These are the activations of a small neural network, seen along a few directions. Each row is one input.
Each table varies a few parts of the input and shows all the possible inputs, shuffled.
A made-up example of a description, with smaller parts first: one of 8 places around a ring, together with either a single point or one of 9 places around a ring or (one of 3 separate values, together with one of 4 places along a line).
Shared parts are said once, and a part with two or three values counts as separate values.

Other details of the inputs vary at random and push rows far along three fixed directions, the same in every table; ignore that.

Table:
r1: [ 20 -16 -26 -15 -24   3 -23 -29 -20   6 -35]
r2: [-26  -2   9 -11   1  -6   2  17   0  16  17]
r3: [ 20  -1 -15   2  17   4  17 -17  13  -3 -19]
r4: [-42 -26  22 -20 -19 -10 -16  17   9  30  32]
r5: [ 38  18 -24  10  12   9  14 -23 -10 -18 -32]
r6: [-14   9  17   1  22   2  10  15   5   6  21]
r7: [  3 -12 -31   1  -6 -10  68   6  85 -14   4]
r8: [-30   0  13  -9   2 -11   2  16   3  14  20]
r9: [ 43  22 -23  11  15   4  25 -17   6 -24 -27]
r10: [-13  18  22   4  31   0   3   8  -9   4  17]
r11: [ 42  18 -23  10  39  15  25 -26   1 -15 -35]
r12: [  5 -27 -12 -23 -14  -2 -30 -33 -19  25 -29]
r13: [ -8  16  19   4   5  -2 -30   5 -42   6   0]
r14: [ 32  20 -24  14  15   9  29 -12  15 -26 -21]
r15: [-30 -16  19   0 -18  -4   2  27  26   1  37]
r16: [-8 19 18  7 32  0  4  3 -8  1 11]
r17: [-11 -51 -25 -42 -50 -11 -23 -22   4  37 -20]
r18: [ 12 -24 -19   1 -29  -1  28  -1  61  -9   0]
r19: [ 10 -28 -19 -23 -40  -4 -40 -30 -34  22 -31]
r20: [ 21 -10 -16  -3  -9  12  -3 -21   0  -8 -22]
r21: [-21  -4  20  10 -10  -9  17  32  40  -5  40]
r22: [-27 -12  18   6 -18  -5   2  26  25   4  35]
r23: [ 30  16 -21  12   9   8  17 -16  -2 -17 -25]
r24: [  8  25  14  21  25   7   5   7 -11 -14   9]
r25: [ 14  38   6  19  36   7  13   4 -22 -25  -2]
r26: [  1 -36 -31 -24 -28  -7  -1 -17  15  20 -26]
r27: [  7 -21 -35  -4 -12  -8  56   2  74  -7  -7]
r28: [-36 -19  17  -8  -7  -7  12  30  34  16  38]
r29: [  6  33   9  21  26   6   7   7 -20 -15  -1]
r30: [-16  13  16   4   3   0 -22  11 -29   3   7]
r31: [  2  13  17   4  13   3 -27  -2 -37   0   5]
r32: [ -1  26   4   8  36   2  13  10 -15  -3  -2]
r33: [-10   5  22   1   5   3 -25   5 -30   1  13]
r34: [-7 26  6  7 32 -4 20  7  0 -5  6]
r35: [-12  16  13  -7  23   2 -21   4 -46  16  -3]
r36: [-17  -1  18  -7 -12  -8 -40   4 -48  17   5]
r37: [-20   5  22  10   5   3   1  23   6  -7  28]
r38: [  0 -37 -19 -29 -46  -2 -41 -25 -26  20 -27]
r39: [-19 -10  27  -8 -16  -8 -43   7 -31  19  16]
r40: [ 16  36  11  24  39  14   6   2 -15 -22   1]
r41: [  8  27  11  12  46  10   7   1 -21  -4  -3]
r42: [ 29 -14 -18  -9 -17   7 -27 -36 -28   7 -32]
r43: [ -7  14  15   6   3  -2 -19   8 -27   2   1]
r44: [-17  15  14  10   9   1   4  20  -4 -10  16]
r45: [ -3   9  17   4   8   4 -27   1 -31   2   8]
r46: [-15   9  13   6   4  -6   9  22   3 -10  23]
r47: [ -1  19  14   6   9   1 -27   0 -43   3  -9]
r48: [ 30   0 -33  -7  10   1  10 -34  -5   0 -44]
r49: [-38 -14  15  -3 -25 -17   6  37  31   4  43]
r50: [-31  -4  21  12  -7  -3  16  37  42  -6  44]
r51: [ 32  18 -23  10  15  12  21 -17  -1 -25 -27]
r52: [  3 -41 -17 -15 -46  -7   2  -7  36   8   3]
r53: [-5 10 18  7 12  2 -3 12 -9 -9 19]
r54: [ 30  10 -24  11   1   1  36  -6  32 -23 -15]
r55: [ 31   7 -15  12   5   8  21 -12  22 -19 -14]
r56: [ 16  -3  -9   9  -6   5  18  -3  30 -11  -4]
r57: [ -9 -41 -12 -21 -28  -9  -6 -12  25  22  -7]
r58: [-14  11  16  -1   3  -3 -28   8 -37   5   8]
r59: [ -3 -29 -14  -4 -31  -2  20   7  57  -5  14]
r60: [  4 -41 -12 -22 -47   2 -45 -27 -20  26 -23]
Each input here is: one of 2 separate values, together with either one of 10 places around a ring or (one of 4 places along a line, together with one of 5 places along a line).
The inputs of r32 and r41 match in every part but the choice among 2 separate values. If r54 is changed in the same way as r32 into r41, which row does it become?
> r21
The inputs of r44 and r20 match in every part but the choice among 2 separate values. If r13 is changed in the same way as r44 into r20, which row does it become?
> r55
A walk changes only the place on the line of 4. It starts at r43 and steps to r23. List the rest of the walk in order.
> r14, r51
Which other rows does r32 become when the place on the ring of 10 takes its other values? List them by row number.
> r2, r7, r8, r17, r26, r27, r34, r35, r48
Which other rows does r37 become when the choice among 2 separate values takes its other values? List them by row number.
> r51
A walk changes only the place on the line of 5. It starts at r30 and steps to r14. List the rest of the walk in order.
> r1, r58, r49
